A small network was shown many inputs. Here are its activations along a few directions, one row for each input.
In each table, some parts of the input vary, and every possible input appears once, in random order.
A made-up example of a description, with smaller parts first: line(6) and (point or line(11) or (values(3) and ring(5))).
Shared parts are said once, and a part with two or three values counts as separate values.

Rows:
row 1: [ 119   -7  -71    9 -123  -33  -67  -48   33   32   18   23   20   48
   90]
row 2: [ 18  54 -51  53  51  -4  16 -28  42  37  41  16  22 -69 -71]
row 3: [ 22 -14 119 -72 -15  47 -30  11 -78 -59 -32 -11 -67  78  64]
row 4: [-70  10  71 -48  44  58  -3  28 -52 -32 -14  -8 -59 -23 -58]
row 5: [ 18 -18 -72 -24 -12 -29 -23 -13  16  12   4  11   7  48  15]
row 6: [ 49  64 -92 109  -9 -11 -24 -45  79  52  44  37  25 -94 -50]
row 7: [-75 -11  46 -15  27   4  34  25 -13  -7 -17 -21  -2 -15 -44]
row 8: [-28  30   7  65  63   0  70  14  13  13  19   0  41 -89 -50]
row 9: [-53 -17  69 -59  23  57  -9  28 -66 -50 -19  -8 -73  43   3]
row 10: [-48  -7 -10  10  23 -24  32  32  -1   0 -16 -15  41 -30 -22]
row 11: [-32 -36 -13  -8   1 -24  27  33  -9 -17 -19 -16  27  32  41]
row 12: [-47  45  86   4  85  82  37  10 -36 -13  16   2 -64 -89 -81]
row 13: [  2  12 -69  -4  12 -28 -21 -13  26  25   6   6  22 -13 -46]
row 14: [ 43 -37  36 -26 -38 -33   4  20 -16 -28 -20 -22  31  63 102]
row 15: [ 93 -17 -24 -41 -57 -38 -39 -22   4   7   7   6   9  79  74]
row 16: [-53  24  62  38  68  28  75   5   2   7  15  -7  -4 -78 -70]
row 17: [ 16 -40  94 -44 -30  -6   4  11 -32 -33 -26 -27 -10  82  81]
row 18: [  36   16 -113   52  -47  -26  -56  -36   61   44    7   25   31  -41
  -28]
row 19: [-59 -39  44 -29   6   3  27  26 -23 -23 -20 -23 -16  49  19]
row 20: [  50  -12 -117   29  -73  -23  -55  -39   49   34    7   32   19   18
   32]
- Changing only one part turns row 17 into row 1. The same change can be made to row 7. Which row results? => row 18
- Describe the family of inputs behind these rows. => line(4) and line(5)
- Change only the line(5) part in row 19. List by row number the other rows that result. => row 5, row 9, row 11, row 20
- Start at row 12 and move only the line(5) part, one step at a time. The first step leads to row 16. Which rows follow, in order? => row 8, row 2, row 6

Rows:
row 21: [-25   0 -65  17   8 -10  -1   1  21  17   4   9  15 -23 -31]
row 22: [ 79 -30 -59 -18 -87 -43 -55 -23  19   9  -6   8  21  80  89]
row 23: [-39 -26  43 -15  13 -11  37  25 -14 -14 -16 -23  13  18  12]
row 24: [ 29  31  -5  35  -5  19 -15 -27  19  16  18  17 -14 -37 -20]
row 25: [ -9   3 -34  33   5 -30  22   4  27  19   2  -3  46 -34 -17]
row 26: [  4   7  63 -18   0  38  -5   5 -34 -22  -3  -1 -39   1  11]
row 27: [-22  -2  28 -45  14  26 -21   9 -32 -20 -14  -3 -38  18 -18]
row 28: [  3  -5  66  -8  18  10  38  13 -24 -18   0 -13  -3   9  27]
row 29: [ 31  25  -5  44  13 -13  19 -10  24  14  19   4  27 -37  -3]
row 30: [  1  20 -45   4   4   9 -23 -20  17  21  16  17 -15 -22 -46]
row 31: [-52 -22  13 -28  18   6   6  24 -23 -22 -20 -12 -14  28  -5]
- Describe the family of inputs behind these rows. => point or (values(2) and ring(5))
- Change only the values(2) part in row 31. List by row number the other rows that result. => row 21

Rows:
row 32: [ 22   2  42 -19 -10  10  -6  -2 -15  -9   1  -4 -15  13  19]
row 33: [  7  20  28  10  17  18  11  -9  -3   5  10   3 -11 -28 -23]
row 34: [-38  -4 -14  -3  22  -1  18  13   1   4   0  -4   5 -16 -28]
row 35: [ -9  10  26  27  15   6  31   5   2   0   6  -2   8 -29  -6]
row 36: [ -5 -18  20 -13   5 -16  15  14  -9 -13 -14 -13  14  26  26]
row 37: [  8 -12  38  -1 -10   1  14   9 -11 -13  -7 -10   3  12  37]
row 38: [-19 -13   4 -28 -12   6 -22   5 -16 -12 -16  -3 -18  29   1]
row 39: [-23   3   8  14  28 -11  30  12   5   0   2 -10  19 -16 -16]
row 40: [-34   3  -8  -3  16  12  -7   2   2   2  -4   1 -16 -15 -39]
row 41: [ -7  18   5   4  23  28  -4  -6  -6  -3   8  10 -25 -22 -27]
row 42: [ 63  -8 -75  15 -57 -36 -36 -32  39  26  12  16  24  34  43]
row 43: [-21 -24  -2 -29  -5  -6   4  15 -16  -9 -14  -7   2  27  11]
row 44: [ 45  21 -91  47 -28 -31 -27 -27  51  38  18  21  40 -37 -12]
row 45: [  9   2  17 -23  -5  20 -20   2 -22 -16  -2   3 -30  20  13]
- Describe the family of inputs behind these rows. => values(2) and (point or ring(6))
- Changing only the values(2) part turns row 42 into row 44. The same change can be made to row 38. Which row results? => row 40
- Change only the ring(6) part in row 45. List by row number the other rows that result. => row 32, row 36, row 37, row 38, row 43

Rows:
row 46: [ 19  -9   8   6 -19 -10  -1   0   1  -9  -5  -2  10  23  39]
row 47: [-12   6 -14   9  12 -16   8  -5  18  13   2  -4  17 -17 -30]
row 48: [  5 -14  -2  -6 -27 -13 -17   3   2  -4 -16  -5   7  23  21]
row 49: [ 11 -11  -4 -19 -14 -20 -17   1   0  -2 -11  -7  10  29  14]
row 50: [ 12   0 -12  -5 -21  18 -23 -14  -3   2   4  12 -25  13  11]
row 51: [ 27  26   1  12  12  10  -5 -11   3   5  15   8  -7 -25 -13]
row 52: [ 19   2 -14 -17  -9  11 -22 -15  -6   3   9  11 -23  18   2]
row 53: [  1 -11  -3  17  -9 -17  24   9   5   2  -1  -5  29  -4  22]
row 54: [ 38   8  12  -8 -11   7 -11 -16  -2   3  14   7 -14   9  14]
row 55: [  8  19 -24   2  14  15 -15  -9   0   4  11  15 -14 -15 -25]
row 56: [-40  -7 102 -25  48  36  44  27 -48 -35 -16 -18 -29  -2  -2]
row 57: [-18 -19 -29   6  -6 -13  12  12   5   1  -5  -2  19   4  12]
row 58: [  0 -16 -18  -4 -16  -6 -13   2  -1  -8 -10   0  -1  30  28]
row 59: [-11 -15 -31  -8   6 -19  14  10   5   4  -2  -4  21   9   5]
row 60: [-15   3 -29  10  21  -8  12  -2  16  10   7   3   9  -9 -24]
row 61: [ -3   7  -2  35   7  -6  22  -3  16  10   8  -1  16 -23  -6]
row 62: [-66  -9  71 -38  46  36  29  35 -49 -36 -13 -15 -43  11 -16]
row 63: [ 24   5   2 -19 -19   4 -26 -15  -2   6   3   6 -15  11  -5]
row 64: [ 20  22   3  25   0  17  -7  -9   5   3  11   9  -9 -31  -4]
row 65: [  4  12  -4  21  19 -12  24  -4  16  13  11  -3  19 -17 -13]
row 66: [ -8 -12 -15  -9  -3 -27   9   9   7   8  -7 -10  29   1  -1]
row 67: [-14 -16 -13   5 -16 -21   8  11   7   5 -11  -8  27  -4   6]
row 68: [  7  -6  -4   3   4 -23  25   8   5   5   3  -7  32   2  16]
row 69: [  7 -14 -20 -17  -4 -13 -12   1  -3  -5  -5  -2   2  35  21]
row 70: [ 31   6  14   4 -23  14 -12 -15   1   0   9   7 -16   3  22]
row 71: [ 12  22  -9   0   5   7 -20 -11   3   7   5   8  -7 -24 -31]
row 72: [-63  -9  90 -40  37  33  23  31 -47 -33 -20 -25 -30   2 -24]
row 73: [-19   1 -12  22   0 -11   6  -2  18  12  -1  -1  14 -23 -22]
row 74: [  4  18  -6  13  -7  13 -22  -9   5   6   2  10 -10 -29 -21]
row 75: [ 25  -6   7  -7  -6 -17  -1   0   0  -5   0  -3  12  28  32]
row 76: [  1  15 -22  14   3  21 -18  -7   3   3   7  16 -17 -21 -15]
row 77: [ 16   2   4  -7 -31  11 -27 -13   1   5  -2   7 -17   5   4]
row 78: [-22  -2 -27  23  10  -2  10   1  17   8   4   5   7 -14 -16]
- Changing only one part turns row 70 into row 50. The same change can be made to row 64. Which row results? => row 76
- Describe the family of inputs behind these rows. => values(3) and (point or (values(2) and ring(5)))
- Start at row 68 and move only the ring(5) part, one step at a time. The first step leads to row 75. Which rows follow, in order? => row 54, row 51, row 65
- Change only the values(3) part in row 65. List by row number the other rows that result. => row 47, row 60
- List by row number the other rows that have the values(3) part in common with row 66. => row 47, row 48, row 49, row 63, row 67, row 71, row 72, row 73, row 74, row 77
- Change only the values(2) part in row 76. List by row number the other rows that result. => row 55

Rows:
row 79: [ 20   9 -14  17   7  -5  12  -8  11  11  15   6  11 -14   2]
row 80: [-18  10 -31  20  15 -16   7  -1  22  17   8   2  17 -23 -39]
row 81: [-13 -35 -31  -5 -20 -30   5  14   5  -2 -16 -12  33  33  34]
row 82: [ 28   0  -8  -3 -11 -14   0  -2   4   4   5   1  15   3  19]
row 83: [ 27  -1 -11 -19 -37  10 -43 -11  -9  -5   0  14 -28  34  26]
row 84: [ -5 -18 -16  12 -14 -31  18  12  14   6  -9 -10  42   1  23]
row 85: [ 10  -4  -7   6 -11 -28   3   3  14   4   0  -8  27  10  17]
row 86: [  3   5 -13  26   6 -20  16  -2  22  11   9  -2  21  -7  -1]
row 87: [ 37  12   3  -2 -31  11 -32 -14  -1   1  10  11 -19   2  14]
row 88: [-38  -9  99 -37  27  26  33  27 -51 -31 -18 -23 -24  12   1]
row 89: [ 29  22  -4  17 -14  21 -19 -20   7   7  19  14 -23 -15  -2]
row 90: [  8  21 -22  12   7  17 -20 -22  13  15   8  14 -12 -29 -38]
row 91: [-32  -4 -40  25  10 -21  22   6  22  17  -2   1  30 -32 -33]
row 92: [-48 -35  81 -63  17  24  20  27 -46 -35 -22 -23 -40  48  16]
row 93: [  7  29 -23   9  -4  26 -27 -21   8  14  18  17 -25 -30 -36]
row 94: [ 28  -9 -11 -18 -26   1 -36 -14  -5  -5 -11   9 -15  35  25]
row 95: [ 38   5   3   0 -20   2 -25 -16   4   2  -1   7  -5   3  14]
row 96: [ 19 -14 -23 -20 -18 -14 -12   1  -5  -4  -5   1   6  36  30]
row 97: [  1 -20 -22 -11 -17 -28  -9   5   4  -5  -8  -8  17  42  28]
row 98: [-49   3  89 -11  50  38  42  27 -43 -34  -9 -13 -26 -11 -16]
row 99: [-12  -9 -22  31   2 -24  31   6  22  12  -1  -4  36 -16   6]
row 100: [-71  12  59 -15  68  41  25  34 -36 -29 -11 -13 -34 -37 -51]
row 101: [ 30  14  -3  19  -3  12 -13 -22  12   8   8  11 -10 -14  -2]
row 102: [ -2  14 -32  11  16  -1   3  -8  12  18  14  10   7 -30 -35]
- Describe the family of inputs behind these rows. => line(4) and (point or line(5))
- Changing only the line(4) part turns row 99 into row 91. The same change can be made to row 86. Which row results? => row 80
- List by row number the other rows that have the line(4) part in common with row 85. => row 82, row 84, row 87, row 88, row 95
- List by row number the other rows that have the line(4) part in common with row 81. => row 83, row 92, row 94, row 96, row 97

Rows:
row 103: [ -8  14   6   3  13  20  11   0  -5   6  12   7 -13 -30 -24]
row 104: [ -4 -20  29 -11 -17  -1   5  18 -20 -17 -15  -6  -5  30  38]
row 105: [ 10  -4  42 -17  -7   2   1  -2 -13  -6  -5 -10  -7  19  16]
row 106: [-10  -5   6  -1  23   4  17   3  -7  -5  -4  -6   8  -1  -3]
row 107: [  6   6  14  -5  17  21   2  -3 -11  -5  -1   6 -14 -11  -6]
row 108: [-30  17  -5  17  20  13  -3   4   2   3   0   4  -4 -33 -44]
row 109: [-13  -7   3  -9  24   4   8   1  -2  -3  -6   2  -8   2 -14]
row 110: [-10 -18  18 -33  -2  -6  -1   7 -10  -8 -13  -8  -6  26   3]
row 111: [  5  -9  32 -18  -3 -10   9  13 -17  -9 -11  -9   5  18  18]
row 112: [ 1  3 17  6 22 -1 20  6 -8 -6 -4  1  4 -6  0]
row 113: [  9  -5  29 -30  -8   9  -8   2 -21  -9  -8  -4 -13  12  12]
row 114: [-21  15  -3   2  17  13   5   1  -7   4  10   6 -11 -14 -34]
row 115: [ 68   8 -68  41 -49 -32 -31 -37  50  31  21  19  33   0  21]
row 116: [ 46   3 -91  28 -43 -39 -23 -27  47  34  12  13  48   5  26]
row 117: [-34   6  -4  21  22   3  18   7   7   3  -1  -7  15 -38 -31]
row 118: [ 59   4 -77  38 -44 -44 -23 -24  46  29  15  22  46  -1  27]
row 119: [ -7  16  19  15  14  12  21  -5   3   6  15   0  -7 -22 -20]
row 120: [  1   1  22  -6  12  -6  12  16  -9 -11   1  -8   0   6  13]
row 121: [-12  11   9  14  18  -1  29   8  -2   3   9   2   5 -24 -18]
row 122: [-12 -15  16 -24 -19  11 -16   7 -24 -22 -15  -1 -21  38  22]
row 123: [-18 -28  14 -26 -16   3  -5  11 -13 -17 -18  -5 -16  37  23]
row 124: [-11  -7  11 -13  13  -2   9  13  -8 -11   0 -15   5  10  10]
row 125: [-17  17   4  17  16  21   3   2   4   5   1   4  -6 -49 -35]
row 126: [ 44   0 -96  22 -42 -40 -34 -29  49  38   9  16  26   6  13]
row 127: [-27   1  -5   0  20   4  16   4   3   8   8   3  -7 -16 -31]
row 128: [ -8   5  10 -18  11   7 -11   7 -13 -14   1  -3 -15  15  -3]
row 129: [-16  18  17  30  17  13  13  -3  12   5   4  -2  -1 -41 -31]
row 130: [ 7  7 27  7 18 13 12 -8 -4 -3  1 -1 -8 -4 -2]
row 131: [-37   4  -7  14  24   4   7   6  12   7  -3   0  -1 -35 -41]
row 132: [ -7   7   4  -6  20  13  -3  -2 -13  -7  -3   5 -12   4 -16]
row 133: [  6   6  32  -5   9   7   4   2  -4  -9   6  -9 -12   7  12]
row 134: [ -4  -4  20 -31  -5   2 -12   3 -21 -12 -10  -4 -10  27   1]
row 135: [  5   5  19 -17   8  14  -6   6 -12 -11   4  -3 -18   0   7]
row 136: [ 53  11 -95  26 -46 -32 -46 -31  38  32  13  18  21   8   8]
row 137: [  0 -16  26 -22 -21  18 -12   6 -24 -18 -12  -1 -23  23  33]
row 138: [  1 -15  39 -10 -20  11  -3   3 -16 -14 -10  -7 -17  31  37]
row 139: [-14 -27  18 -18 -16   4   4  15 -18 -17 -16 -13   0  34  34]
row 140: [-22  14   7  28  21  -1  21   9   7   1  -1  -1  11 -43 -28]
row 141: [-24   3  -2   7  19   3  26   5  -1   5   9  -5   9 -19 -21]
row 142: [ -6 -17  21 -25  -3  -5   8  10 -16  -9 -11 -16  10  23  14]
row 143: [-14  -8   8 -21  14  -2   0  11  -2  -9  -2  -7 -11  13  -1]
row 144: [ 67   6 -83  27 -50 -25 -42 -32  41  30  17  21  22  -8  16]
- Changing only one part turns row 113 into row 110. The same change can be made to row 107. Which row results? => row 109
- Changing only one part turns row 127 into row 141. The same change can be made to row 143. Which row results? => row 124
- Describe the family of inputs behind these rows. => ring(6) and (point or line(6))
- Change only the ring(6) part in row 125. List by row number the other rows that result. => row 108, row 117, row 129, row 131, row 140
- Change only the line(6) part in row 129. List by row number the other rows that result. => row 105, row 119, row 130, row 133, row 138
